These are the activations of a small neural network, seen along a few directions. Each row is one input.
Each table varies a few parts of the input and shows all the possible inputs, shuffled.
A made-up example of a description, with smaller parts first: values(2) and (point or line(11) or (line(4) and ring(5))).
Shared parts are said once, and a part with two or three values counts as separate values.
In the rows, zero is written as 128.

Other details of the inputs shift rows strongly along two fixed directions, in all tables alike. That doesn't count.

Rows:
row 1: [165 161 168 140 192 215  16 174  66 140 180 154]
row 2: [146 112  75 122 162  76 110  54 104  70  52 121]
row 3: [164 168 201 142 142 197  52 247 100 163 241 161]
row 4: [108 113 160 166  89 166 194 137 192 171 105 111]
row 5: [119 103 132 194  87 153 194 132 194 173  90 112]
row 6: [158 171 215 108 138 207  60 234 114 148 232 155]
row 7: [107 111 126 193 135 196 167  69 168 158  49 111]
row 8: [182 156 170 114 143 160  49 219  91 133 217 154]
row 9: [108 109 133 187 133 198 167  62 168 155  54 108]
row 10: [130  99 154 178  84 164 195 125 191 162 116 115]
row 11: [108 126  61  96 147  34 136  77  89  89 123 129]
row 12: [166 146 146 113 150 137  62 192  79 128 210 153]
row 13: [121 118  60  87 132  45 126  90  86  87 111 124]
row 14: [166 147 160 113 142 153  50 208  74 134 213 157]
row 15: [158 150 166 114 139 158  51 217  77 140 212 151]
row 16: [104 136  80  94 146  65 123 117  93 115 119 125]
row 17: [140 122 104 101 163  82 111  31 106  58  80 128]
row 18: [117 105 191 166  69 208 188 151 219 185 107 106]
row 19: [120 126 105  79 124  71 129  80 100  87 146 133]
row 20: [148 121  76 123 173  76 104  59  99  70  61 125]
row 21: [153 168 194 108 148 166  56 210  79 138 243 164]
row 22: [119 101 137 161  85 170 173 159 190 173  81 102]
row 23: [161 165 184 116 148 163  55 209  80 133 239 171]
row 24: [166 155 159 119 149 150  52 208  77 140 215 158]
row 25: [109 126  57 100 136  36 145  76 100  88 108 124]
row 26: [144 161 151 142 192 191  39 142  71 132 164 152]
row 27: [129 100 155 208  77 194 187 175 205 200  91 104]
row 28: [115 133  67  89 141  37 135  85  98  85 114 126]
row 29: [ 96 102 141 140  75 152 207 100 209 152  67  95]
row 30: [115 129 103  96 124 107 121 141 121 121 110 118]
row 31: [115  84 140 164  71 144 211  86 199 150  87 105]
row 32: [ 81 132  64  92 140  36 158  70  99  96 101 124]
row 33: [ 96 143  84  94 149  61 126 112  96 109 128 129]
row 34: [148 129  93 132 175  86 101  68 106  74  78 134]
row 35: [ 84 140  81  63 149  43 141  76  98  93 114 127]
row 36: [156  89 164 196  62 197 178 174 213 180  92 103]
row 37: [ 82 139  68  72 142  49 152  79 112  90  92 119]
row 38: [119 113 163 193  84 200 185 177 219 194  95 106]
row 39: [109 127  80  95 140  50 142  83  94  90 133 134]
row 40: [ 93 127  72  88 138  37 157  57  98  91 111 129]
row 41: [113 135  98 102 133 103 126 138 124 125 110 119]
row 42: [144 103 168 203  69 198 196 157 216 177 112 116]
row 43: [ 87 142  81  75 147  55 139  93 102  98 113 128]
row 44: [113 103 125 171  90 160 187 147 199 179  68  99]
row 45: [136 122  92 114 168  74 124  34 110  64  70 129]
row 46: [144  98 131 184  83 162 178 148 188 167  95 109]
row 47: [117 103 194 176  66 206 194 149 216 187 111 107]
row 48: [122 135 104  86 135  66 133  94 104  91 139 133]
row 49: [ 96 126  87  71 134  42 137  56  90  85 127 133]
row 50: [167 156 169 134 184 218  12 176  63 136 179 152]
row 51: [129  95 165 194  70 202 183 180 209 196  90 101]
row 52: [ 94 144  95  86 146  65 132 106  96 103 133 133]
row 53: [151 161 202  97 137 172  53 200  83 135 242 160]
row 54: [131 133 118 111 125  96 135 122 123 108 140 134]
row 55: [164 135 145 115 137 142  70 189  85 127 199 148]
row 56: [163 155 165 102 142 140  72 176  86 115 223 159]
row 57: [ 98 146  83  83 147  71 123 115 107 105 118 125]
row 58: [121  91 144 155  66 143 208  91 207 144  79 101]
row 59: [149  98 139 201 118 168 178  78 200 129  36 111]
row 60: [118 134 134 121 165 168  95  64  99 117 112 128]
Description of these inputs: line(6) and (values(2) or line(8)).
Question: The inputs of row 12 and row 11 match in every part but the line(6) part. If row 1 is changed in the same way as row 12 into row 11, which row does it become?
Answer: row 26
Question: The inputs of row 32 and row 27 match in every part but the line(6) part. If row 54 is changed in the same way as row 32 into row 27, which row does it become?
Answer: row 8
Question: Which other rows does row 56 become when the line(8) part takes its other values? List them by row number.
Answer: row 4, row 6, row 10, row 21, row 35, row 40, row 48
Question: Which other rows does row 59 become when the values(2) part takes its other values? List them by row number.
Answer: row 7
